Each row below holds a small network's activations on one input, seen along a few directions.
Each table varies a few parts of the input and shows all the possible inputs, shuffled.
A made-up example of a description, with smaller parts first: one of 8 places around a ring, together with either a single point or one of 11 places around a ring or (one of 2 separate values, together with one of 6 places along a line).
Shared parts are said once, and a part with two or three values counts as separate values.

Other details of the inputs shift rows strongly along two fixed directions, in all tables alike. That doesn't count.

A family of inputs:
R1: [ 1.41 -0.34  1.86 -1.34  2.31  1.86 -0.63  0.32  0.50  0.52 -0.99]
R2: [ 2.91 -2.50  4.77 -4.10 -1.85  0.55  4.13 -5.24  3.06 -0.43 -4.64]
R3: [-3.27  4.20 -0.09  4.37 -0.68 -1.77 -1.56  3.33 -0.74  2.29  3.94]
R4: [-3.21  5.41 -0.76  1.95  0.60 -2.42 -2.13  0.94  0.37 -0.10  3.47]
R5: [ 0.99 -1.69  0.96 -1.31  0.04  2.05  2.12  2.24  0.58 -2.33 -3.41]
R6: [-2.57  1.65 -1.33  0.60  0.77 -0.56 -9.16  1.81 -2.70  1.45  4.38]
R7: [ 0.57 -3.75 -4.41  7.32  1.43 -4.62  8.38  0.08  4.27 -4.50 -4.39]
R8: [ 3.92 -3.49  5.21 -5.83 -1.21  3.35  2.05 -1.24 -0.53 -1.49 -6.13]
R9: [-2.28  6.39  1.59 -2.38 -1.48  2.92 -5.32  2.95 -5.30  0.78  3.09]
R10: [ 4.60 -6.21  0.45 -6.75 -2.13  0.36  2.94 -3.53  0.11 -0.88 -3.19]
R11: [ 4.09  0.45  2.25 -6.11 -4.15  5.16  2.24 -3.21 -1.26 -0.52 -3.95]
R12: [-1.08  4.39 -0.21  2.09 -1.66 -2.17 -0.15  1.16 -1.12  1.48  2.19]
R13: [-1.76 -0.35 -0.60  3.82  0.39 -1.39  3.51  1.10  3.05  0.19  0.25]
R14: [-0.26 -3.04 -7.13  9.33  4.69 -0.60  5.55  1.58  4.15 -3.30  0.12]
R15: [ 1.75 -4.20 -2.82  4.96  2.26  0.60  5.31 -1.71  0.17 -3.22 -2.39]
R16: [-0.41 -1.57 -0.98  4.59  2.30 -3.63  3.45 -1.83  2.59 -2.60 -1.11]
R17: [ 1.59 -3.44 -2.78 -3.84 -1.57 -0.25  2.30 -0.34  0.73 -1.04 -0.48]
R18: [-2.66  1.38 -2.58 -2.80 -0.42  0.42 -4.27  1.91 -1.62  2.76  4.42]
R19: [-2.01 -0.06 -0.72 -2.82  0.68  0.11 -5.07  0.28 -2.77  3.17  4.13]
R20: [ 1.30 -0.27  0.10 -0.93  1.49  2.08  1.05  1.57  2.06 -0.63 -1.43]
R21: [-0.44  3.88  1.85  1.89 -0.60 -2.55 -1.79 -0.36 -2.53  2.12  2.71]
R22: [ 2.23  0.39  0.56 -0.33  1.31  2.27 -0.31 -1.99  0.04  0.53  0.04]
R23: [ 3.45 -0.81  2.83 -9.75 -5.94  3.87 -4.33 -2.08 -0.31  0.83 -3.83]
R24: [-1.01 -2.10 -0.60  7.30  1.57 -3.20  3.23  1.03  0.88 -0.11  0.55]
R25: [-0.17 -3.54 -2.42 -2.39 -0.84  1.10 -0.70  0.24  1.50  0.50 -1.92]
R26: [-4.01  1.76 -2.77  7.07  4.22 -0.97 -2.17  3.92 -3.99 -1.71  3.94]
R27: [-4.32  4.50  1.62  3.88  2.16 -2.03 -4.03  1.76 -1.18  3.05  6.16]
R28: [-0.37 -1.39 -0.46  1.49  0.02 -1.03  5.04 -1.43  4.49 -1.75 -1.95]
R29: [-0.32 -0.52  1.64 -5.94 -1.14  1.79 -6.34 -1.05 -1.99  3.14  0.53]
R30: [ 1.35  4.87  4.96 -4.02 -2.57 -1.30 -3.31 -2.22 -2.52  1.80 -0.14]
Description of these inputs: one of 2 separate values, together with either one of 4 places along a line or one of 5 places around a ring or one of 6 places around a ring.
Question: Changing only the choice among 2 separate values turns R7 into R30. The same change can be made to R18. Which row results?
Answer: R19
Question: Change only the choice among 2 separate values in R13. List by row number the other rows that result.
Answer: R27

A family of inputs:
R31: [-0.36  3.06  4.37 -3.69 -2.07  0.03 -2.32 -1.85 -1.61  3.09  1.64]
R32: [ 2.12 -4.50 -0.69  2.07 -0.91 -0.91  7.79 -0.85  2.25 -3.18 -6.03]
R33: [ 0.68  4.78  2.58 -3.92 -2.83  1.47 -1.39 -0.25 -2.45  1.58  1.27]
R34: [ 0.61  2.52  0.62 -5.47 -2.63  2.07 -2.95  0.47 -2.58  1.81  1.55]
R35: [ 2.88 -3.56 -0.12 -3.70 -2.19 -0.44  1.04 -3.47  1.25 -1.05 -3.32]
R36: [ 3.28 -7.50 -1.84  0.09 -1.09 -1.01  5.37 -2.77  3.23 -1.35 -4.72]
R37: [-3.09  3.49  0.55  2.95  2.88 -2.72 -2.70  1.50 -0.23  1.92  4.27]
R38: [ 2.34 -4.22  1.80 -4.07 -0.64  0.30  1.65 -2.10  2.37  0.31 -2.89]
R39: [-2.42 -3.14 -5.89  9.41  6.98 -0.75  0.28  3.67 -1.07 -2.94  2.35]
R40: [-2.27  3.17 -0.81  4.53  0.88 -2.85 -2.52  0.97 -0.97  1.78  4.57]
R41: [-1.29 -0.83 -3.13  7.11  3.37 -1.27  3.63  1.94  3.14 -2.49 -0.69]
R42: [-1.64 -1.53 -2.30  7.33  2.42 -2.25  3.36  2.88  2.20 -2.90 -0.74]
R43: [-2.90  4.92 -1.66  3.81  1.87 -0.09 -1.58  1.94 -0.40  0.40  4.63]
R44: [-1.35  2.53 -0.19 -2.04  0.40  1.93 -3.91  1.30 -0.34  1.27  1.25]
R45: [-1.50  0.42  0.85 -1.86 -0.53 -0.19 -3.50 -0.13 -1.14  2.66  3.14]
R46: [ 1.78 -0.34  0.18 -4.82 -1.77  3.16  0.26 -1.39  0.62  0.35 -1.42]
R47: [ 3.00 -2.41  1.14 -1.60 -2.03 -1.43  3.86 -4.26  1.67 -1.92 -4.19]
R48: [ 1.80 -3.25  1.28 -3.75 -2.03  1.75  1.32 -0.31  1.00 -1.20 -4.40]
R49: [ 0.19  2.90  3.07 -7.17 -4.00  2.42 -4.59  0.32 -3.42  2.21  0.27]
R50: [-1.86  3.49  0.20  4.80  3.91  0.77 -3.09  2.39 -3.53 -0.34  3.46]
Question: Changing only one part turns R31 into R45. The same change can be made to R43. Which row results?
Answer: R46
Question: What is each input in this table made of?
Answer: one of 2 separate values, together with either a single point or one of 4 places along a line or one of 5 places around a ring
Question: Change only the choice among 2 separate values in R48. List by row number the other rows that result.
Answer: R42
Question: Change only the choice among 2 separate values in R36. List by row number the other rows that result.
Answer: R40
